A small network was trained on made-up records. Each row is its average activation on records with the value named, seen along a few directions.
Related values have similar rows: they may be neighbours, one step apart, or belong to one group.
(in the rows, 500 means zero)
Random noise pushes rows far along 9 fixed directions. That doesn't count. These rows show it; they differ only by the noise:
[607 677 610 547 455 704 333 451 474 763 639 349 276 443 464 575 562 669
 448 613]
[555 530 421 413 355 628 492 618 881 684 431 320 530 620 543 494 643 718
 463 428]
[230 540 485 347 511 386 651 482 656 527 432 350 524 527 619 420 489 251
 484 469]
[580 590 327 521 587 661 623 493 496 557 594 654 498 499 530 550 403 602
 404 612]
[444 501 539 317 516 480 523 450 560 548 467 342 375 411 465 416 546 272
 539 338]
[508 458 524 361 516 410 495 346 446 466 525 415 391 408 411 443 572 212
 645 449]
[445 583 638 403 461 523 448 470 399 625 454 243 331 349 338 502 613 438
 547 357]
[564 504 342 238 622 655 784 462 573 510 503 448 368 230 566 315 498 257
 559 276]
[518 594 494 517 632 506 375 487 454 676 603 642 289 575 372 665 309 372
 307 476]
[426 590 432 426 554 522 496 535 662 652 508 532 435 620 500 569 393 439
 347 449]
[370 630 363 395 549 536 698 538 503 591 421 475 512 457 412 560 469 482
 465 390]


Values of K:
k4: [374 565 588 572 513 543 515 461 336 522 479 381 537 476 597 481 487 657
 455 620]
k25: [431 522 437 410 646 369 544 474 516 517 607 713 440 520 451 621 311 162
 458 426]
k17: [583 482 520 687 551 583 433 621 611 665 619 475 251 483 753 495 378 519
 345 578]
k15: [553 548 403 632 505 440 458 520 518 612 486 599 508 535 395 727 452 494
 508 432]
k12: [448 364 488 638 590 389 552 605 458 408 511 715 597 560 723 433 263 336
 283 604]
k24: [449 416 559 621 473 312 486 598 463 567 425 491 475 568 454 617 499 479
 491 567]
k14: [530 361 556 699 316 284 459 452 580 395 540 448 633 591 620 474 718 586
 719 800]
k2: [347 614 465 628 448 319 585 435 564 639 513 451 525 495 602 582 520 323
 617 635]
k16: [249 680 557 414 564 533 514 474 557 504 545 482 564 641 604 498 430 505
 401 552]
k8: [607 438 585 426 511 573 523 540 351 454 473 506 399 333 408 464 432 415
 445 310]
k23: [491 367 595 550 481 325 488 425 501 554 516 380 381 403 653 440 559 185
 637 591]
k9: [471 500 487 263 524 548 544 392 512 323 456 558 586 479 501 342 562 499
 646 436]
k22: [393 715 505 444 461 547 407 310 457 450 503 417 584 568 527 472 579 593
 611 562]
k13: [595 546 232 600 445 496 696 666 657 595 455 639 611 533 375 734 516 628
 546 383]
k3: [446 436 438 458 519 528 682 549 549 446 450 424 540 399 509 436 591 560
 592 445]
k5: [264 653 484 314 546 546 566 410 499 462 401 477 627 593 552 450 409 471
 450 376]
k21: [347 572 463 394 484 393 442 305 502 355 534 538 578 595 473 511 510 344
 682 535]
k1: [233 474 457 571 519 285 508 539 694 409 521 587 608 784 704 494 397 397
 434 665]
k10: [353 652 503 394 573 522 614 454 583 593 580 505 432 386 655 422 400 323
 501 455]
k7: [402 425 450 464 605 509 637 575 642 500 460 567 525 602 665 443 375 442
 354 485]
k18: [580 455 403 591 402 406 490 480 553 499 576 612 554 514 508 593 594 482
 649 739]
k19: [410 471 516 575 460 209 428 403 501 516 488 464 470 566 454 506 555 247
 696 583]
k6: [718 376 642 465 397 628 388 542 433 440 426 324 522 338 444 378 626 625
 542 313]
k11: [624 485 454 354 510 647 528 586 477 349 410 612 646 472 503 375 487 684
 453 406]
k20: [490 484 494 533 536 617 623 672 524 496 444 480 530 474 560 477 423 663
 272 443]
Each value of K is a pair of two hidden parts, and every pair occurs once (5 first parts, 5 second parts).
Changing only the second part turns k3 into k4. k16 has the same second part as k3; what does that change turn k16 into?
Answer: k5
Changing only the second part turns k21 into k22. k14 has the same second part as k21; what does that change turn k14 into?
Answer: k19
Changing only the second part turns k8 into k13. k11 has the same second part as k8; what does that change turn k11 into?
Answer: k10
Changing only the second part turns k23 into k9. k6 has the same second part as k23; what does that change turn k6 into?
Answer: k25

Values of B:
b1: [459 709 474 448 653 833 748 450 194 383 523 601 588 193 645 300 333 651
 445 481]
b4: [722 234 603 548 512 571 353 605 603 416 536 492 474 577 652 356 498 588
 301 567]
b2: [585 952 388 239 677 899 441 241 425 765 677 586 185 291 399 519 444 495
 631 292]
b8: [303 624 414 360 621 530 628 640 471 515 319 567 498 409 397 468 345 512
 388 107]
b9: [499 639 519 708 454 570 590 390 177 564 586 408 511 421 410 659 609 753
 559 863]
b6: [559 319 313 613 358 359 715 661 759 510 447 457 690 598 586 587 622 553
 532 635]
b7: [758 462 446 579 465 774 548 570 500 461 578 551 557 454 587 474 501 810
 403 619]
b3: [427 705 693 508 535 546 368 225 174 496 682 490 382 330 543 455 503 364
 651 720]
b10: [412 636 648 716 392 318 336 357 114 568 532 407 432 424 269 698 642 535
 771 711]
b5: [564 371 556 617 574 608 455 511 480 283 624 691 635 678 646 437 365 721
 266 770]
B is arranged as 4 separate groups.
Which other values are in the same group as b3? Give them in the order they are listed.
Answer: b1
Which other values are in the same group as b5? Give them in the order they are listed.
Answer: b4, b9
Which other values are in the same group as b2? Give them in the order they are listed.
Answer: b8, b10
